Look-ups in named tables: a row name and a column name give one cell, copied from the table.

fiv:
     kupus  peleta  magomo   suko
bap  0.893   0.179   0.327  0.445
nek  0.555   0.028   0.282  0.470
vib  0.945   0.221   0.127  0.520
zag  0.277   0.108   0.241  0.536

bap, peleta: 0.179
bap, magomo: 0.327
nek, peleta: 0.028
vib, peleta: 0.221
vib, magomo: 0.127
nek, kupus: 0.555
zag, magomo: 0.241
vib, kupus: 0.945
vib, suko: 0.520
bap, kupus: 0.893
nek, magomo: 0.282
bap, suko: 0.445
nek, suko: 0.470
zag, suko: 0.536
zag, peleta: 0.108
zag, kupus: 0.277

biginu.tsv
	noz	pidepi	gizaro	pur	gos	peb	dul	lorotel	kazu
buz	81	66	62	67	74	49	40	54	61
ked	96	80	64	70	84	85	69	79	70
bomik	110	113	111	104	108	95	107	97	96
fatep	86	77	66	81	85	97	75	90	70
tek	84	83	89	102	93	73	63	71	87
fal	93	106	87	83	97	114	149	101	106
zis	89	82	90	88	84	87	72	81	85
ger	80	74	91	105	97	105	79	81	76
tatifod	87	90	89	112	129	95	92	85	106
sagimo	193	188	201	180	117	101	97	94	79
gelu	99	104	131	145	169	185	158	132	123
nogufa	131	149	149	125	122	139	148	201	183
merunen	98	88	81	85	92	109	106	109	177

noz of fatep = 86
pidepi of ger = 74
kazu of merunen = 177
lorotel of sagimo = 94
gos of gelu = 169
lorotel of merunen = 109

lekabe =
columns: padulub, gafil, voz
febu: [4.2, 8.2, 8.7]
bofavup: [6.2, 4.6, 7.0]
lis: [2.8, 8.2, 6.4]
pavuko: [0.5, 5.8, 3.5]
zuk: [0.2, 5.5, 2.6]
koza: [6.5, 4.4, 7.0]
losi: [3.9, 4.9, 2.4]
kun: [2.6, 8.3, 6.0]
vupo: [3.2, 6.9, 3.2]
rilove: [4.0, 6.4, 2.5]
muder: [2.7, 8.1, 5.9]

gafil of muder: 8.1
padulub of zuk: 0.2
gafil of kun: 8.3
gafil of vupo: 6.9
voz of lis: 6.4
gafil of pavuko: 5.8
voz of vupo: 3.2
gafil of rilove: 6.4
Row with the largest voz: febu

bufik
cols = nazazif, vum, pevop
mib: [-0.01, 0.52, -0.70]
muroneg: [0.83, -0.48, -0.21]
lam: [0.83, 0.24, -0.70]

vum of lam = 0.24
nazazif of mib = -0.01
nazazif of lam = 0.83
pevop of mib = -0.70
vum of mib = 0.52
pevop of muroneg = -0.21
vum of muroneg = -0.48
nazazif of muroneg = 0.83
pevop of lam = -0.70

sep.tsv
	fif	tadisi	pafer	nagana	tilu
nez	-11.8	-60.0	4.4	-31.7	-36.0
mezitas	55.8	-36.5	-49.7	-20.4	-14.5
biva	-12.4	-21.4	-87.4	-62.0	-28.4

mezitas, tadisi: -36.5
biva, pafer: -87.4
nez, pafer: 4.4
nez, fif: -11.8
mezitas, fif: 55.8
biva, fif: -12.4
nez, nagana: -31.7
mezitas, tilu: -14.5
nez, tilu: -36.0
biva, tadisi: -21.4
biva, tilu: -28.4
biva, nagana: -62.0
mezitas, pafer: -49.7
nez, tadisi: -60.0
mezitas, nagana: -20.4
Row with the largest nagana: mezitas

luv
columns: lur, lokenon, til, rok, sofikof, siki
vame: [166, 147, 147, 179, 92, 195]
mub: [159, 138, 147, 188, 93, 188]
kufi: [174, 183, 147, 128, 202, 165]
nes: [154, 134, 147, 196, 103, 183]
gavafu: [91, 60, 147, 247, 154, 114]

gavafu, rok -> 247
kufi, rok -> 128
vame, til -> 147
gavafu, lokenon -> 60
mub, sofikof -> 93
vame, lur -> 166
vame, sofikof -> 92
Row with the largest lur: kufi

fomi =
fields: gen, fudam, sumume, vevudut, sef, faf, lir, tafet
fuv: [547, 310, 347, 217, 509, 327, 558, 326]
nubik: [237, 567, 275, 321, 313, 421, 671, 326]
vafor: [380, 442, 480, 341, 512, 219, 592, 412]
dop: [523, 303, 194, 185, 470, 639, 373, 497]
kor: [712, 556, 619, 339, 253, 263, 256, 396]
pufer: [282, 731, 384, 55, 675, 145, 603, 608]
bot: [486, 631, 143, 242, 667, 405, 623, 402]
mis: [369, 558, 557, 620, 312, 351, 752, 341]
kito: [299, 686, 660, 391, 323, 244, 608, 494]
sazav: [461, 411, 627, 501, 384, 313, 425, 417]
guf: [439, 611, 589, 366, 357, 408, 459, 297]
gug: [731, 343, 464, 473, 460, 218, 326, 512]

tafet of bot is 402
sef of vafor is 512
tafet of fuv is 326
faf of kito is 244
gen of fuv is 547
sef of dop is 470
gen of gug is 731
sef of kito is 323

